These are the activations of a small neural network, seen along a few directions. Each row is one input.
In each table, some parts of the input vary, and every possible input appears once, in random order.
A made-up example of a description, with smaller parts first: one of 3 separate values, together with either a single point or one of 9 places around a ring or (one of 5 places around a ring, together with one of 6 places along a line).
Shared parts are said once, and a part with two or three values counts as separate values.
In the rows, zero is written as 128.

Other details of the inputs shift rows strongly along three fixed directions, in all tables alike. That doesn't count.

Table:
R1: [ 56  65 109 100 124 100 130 106 160  84 114 104 140]
R2: [135 128 216 164 158 143 155 127  67 164 187 161 133]
R3: [166 171  95  71 145 146 120 122 164 162 131 141 113]
R4: [105  80  25 107  72  81 134 131 185  77  48  73 153]
R5: [ 88 129 153  72 179 134 147  87 145 158 165 147 106]
R6: [ 80  97 116 129 129  90 137  79 145 108 137 100 116]
R7: [ 96 148 190  90 190 122 135  54 137 167 204 151  82]
R8: [171 168  97  74 133 140 134 115 170 161 118 132 110]
R9: [ 72  92 141  86 155 122 145  86 145 132 159 125 133]
R10: [160 176 103  67 134 140 115 120 173 157 115 138 117]
R11: [110 104  10 136  58  66 101 129 185  63  39  61 140]
R12: [186 182 140 158 117 155 104 179  99 143 109 153 127]
R13: [162 176 104  65 139 139 116 119 170 159 124 143 115]
R14: [ 70  73 110 110 137 100 162 100 145 111 127 109 130]
R15: [104  86 180 181 115 125 142 140  85 107 136 124 151]
R16: [162 173  91  72 147 147 123 123 163 162 129 142 108]
R17: [133 130 197 159 143 156 123 140  80 142 169 154 138]
R18: [179 168 134 148 103 147  99 171 118 131 103 140 140]
R19: [161 161  77  83 133 132 139 123 164 152 105 128 105]
R20: [145 110  51 219  33  80  92 179 123  48  36  68 155]
R21: [107  81 167 188 115 119 142 148  81 102 134 124 150]
R22: [194 179 134 162 121 164 115 174  94 149 119 149 125]
R23: [101  83 153 195 108 118 144 155  78  97 114 118 149]
R24: [101  82 154 189 107 122 123 159  83  92 125 121 165]
R25: [ 94  88 167 185 124 121 148 142  75 117 141 127 159]
R26: [186 187 131 165 112 135  92 147 114 134 127 133 108]
R27: [ 64  82 131  96 139 116 142  91 149 119 139 112 143]
R28: [184 170 124 166 108 157 104 182  97 136 105 143 134]
R29: [105  81 153 191 108 122 132 156  82  93 126 119 161]
R30: [ 60  81 135  91 151 106 144  92 149 118 146 122 134]
R31: [155 154  68  81 130 141 111 136 172 130 106 128 109]
R32: [ 65  69 105 105 141 114 146 103 150  97 130 108 126]
R33: [170 169  92  73 137 145 127 117 166 160 126 135 115]
R34: [ 84  87 145  88 159 124 153  84 148 125 161 126 112]
R35: [200 174 137 158 110 160 109 172 102 143 122 146 136]
R36: [ 94 126 185  63 201 148 140  78 142 161 202 164  94]
R37: [ 97  88 175 182 112 132 124 147  83 103 133 123 163]
R38: [106 112 164 206 101  98 107 140  88  89 125 114 136]
R39: [130 130 221 160 156 163 137 127  73 153 187 157 133]
R40: [201 173 133 164 116 152 121 176  99 145 117 149 121]
R41: [188 184 138 157 114 145 110 177 100 152 112 154 138]
R42: [ 71  78 119 102 131 112 149  94 150 113 129 105 144]
R43: [ 69  78 128  97 152 113 155  89 143 122 153 117 133]
R44: [173 180  95 100 131 116 123  97 165 153 128 125  82]
R45: [156 171  84  75 141 145 123 124 163 158 116 135 110]
R46: [147 145  47  93 112 124 128 135 170 127  80 109 125]
R47: [155 145 123 160 107 133 107 175 110 116 100 137 139]
R48: [144 154 198 159 157 133 132 101  94 151 188 149  87]
Each input here is: one of 2 separate values, together with one of 4 places along a line, together with either a single point or one of 5 places along a line.
- The inputs of R47 and R32 match in every part but the place on the line of 4. If R18 is changed in the same way as R47 into R32, which row does it become? => R39
- The inputs of R7 and R6 match in every part but the place on the line of 4. If R36 is changed in the same way as R7 into R6, which row does it become? => R29
- List by row number the other rows that have the place on the line of 4 and the choice among 2 separate values in common with R37. => R17, R24, R26, R28, R31
- Which other rows does R10 become when the place on the line of 4 takes its other values? List them by row number. => R8, R27, R42
- List by row number the other rows that have the place on the line of 4 and the choice among 2 separate values in common with R23. => R15, R21, R34, R40, R48
- Which other rows does R48 become when the choice among 2 separate values takes its other values? List them by row number. => R44

Table:
R49: [104 107  93  96 129 109 159 105 159 136 108 112 128]
R50: [110 110  97  86 133 107 161 106 161 137 105 113 121]
R51: [140 124 136  94 159 162 146  96 133 150 174 138 105]
R52: [192 206 136 127 117 135 101 150 128 156 111 147 108]
R53: [130 115 110  83 128 108 158 105 161 141 119 118 128]
R54: [ 83  87 105  33 145 178 135 163 160 125 108 146 184]
R55: [110 103 137 137 126 127 111 118 139  93 134 122 111]
R56: [110 117 136 209  93 108  99 157  78  97 109 115 160]
R57: [170 158 174 165 151 169 137 149  69 171 174 156 122]
R58: [127 106  93 182  76 103 145 163 109 104  71  95 175]
R59: [136 127 159 198 126 130 147 159  62 137 130 140 155]
R60: [105  92 149 145 144 125 159 136 101 122 140 130 121]
R61: [156 161  86 156  81 110  95 156 139 109  73 104 146]
R62: [140 143 144 134 134 140 148 119 105 167 145 135 138]
R63: [104  96 156 132 128 119 158  98 111 144 160 121 156]
R64: [123 127 107 178  76 105  98 148 114 101  87  98 161]
R65: [125 124  74  98 129 109 150 127 153 128  93 123 116]
R66: [ 96 109 176 137 129 105 125  98 127 124 154 129 135]
R67: [134 105 103  88 138 134 151 115 158 117 124 123 103]
R68: [136  98 115 181  71  98 144 158 110 108  85 105 176]
R69: [208 184 115 147 131 163 127 170 107 160 126 147 117]
R70: [206 191  83  79 123 151  89 137 182 128 104 137  77]
R71: [203 180 107 135 131 159 129 168 123 162 118 149 106]
R72: [107 107  98 100 127 128 104  96 167  96 134 105 111]
R73: [105 121 109  95 120 100 116  90 174 113 126 105 132]
R74: [ 85 107 153 143 146 128 113 112 112 113 164 123 117]
R75: [ 86  99 162 149 153 122 166 117  93 140 154 143 130]
R76: [ 96 110 168 137 127 111 117  91 121 127 163 120 145]
R77: [134 134 148  94 153 130 161  92 139 166 163 135 130]
R78: [ 97 128  97  90 140 102 118 105 163 112 111 124 100]
R79: [ 77  97 118  37 148 167  92 157 174 114 108 149 173]
R80: [111 130 107  91 142 119 114 116 161 111 124 125  87]
R81: [ 86 109 157 143 152 124 119 116 116 108 160 125 114]
R82: [111 120 140 210  99 104 105 161  82  91 105 118 157]
R83: [194 209 141 145 114 142  97 152 120 159 117 151 116]
R84: [125 144 166 139 155 141 112 128 115 136 162 148  97]
R85: [134 174 179 123 172 142 116 111 113 165 175 169  93]
R86: [120 103  90 187  86 110 135 161  90 107  87 107 168]
R87: [114  86 123 129 136 134 151 116 132 109 137 113 129]
R88: [116 127 232 153 175 160 123 102  86 134 212 158 107]
R89: [223 180  77 105 116 163 122 156 157 147 102 140 101]
R90: [106 118 117  88 118  94 121  97 173 112 117 112 121]
- What is each input in this table made of? => one of 2 separate values, together with either a single point or (one of 4 places along a line, together with one of 5 places along a line)
- The inputs of R62 and R64 match in every part but the choice among 2 separate values. If R63 is changed in the same way as R62 into R64, which row does it become? => R76
- The inputs of R66 and R68 match in every part but the choice among 2 separate values. If R72 is changed in the same way as R66 into R68, which row does it become? => R51
- A walk changes only the place on the line of 5. It starts at R68 and steps to R49. List the rest of the walk in order. => R75, R71, R89
- Which other rows does R81 become when the place on the line of 4 takes its other values? List them by row number. => R74, R80, R84
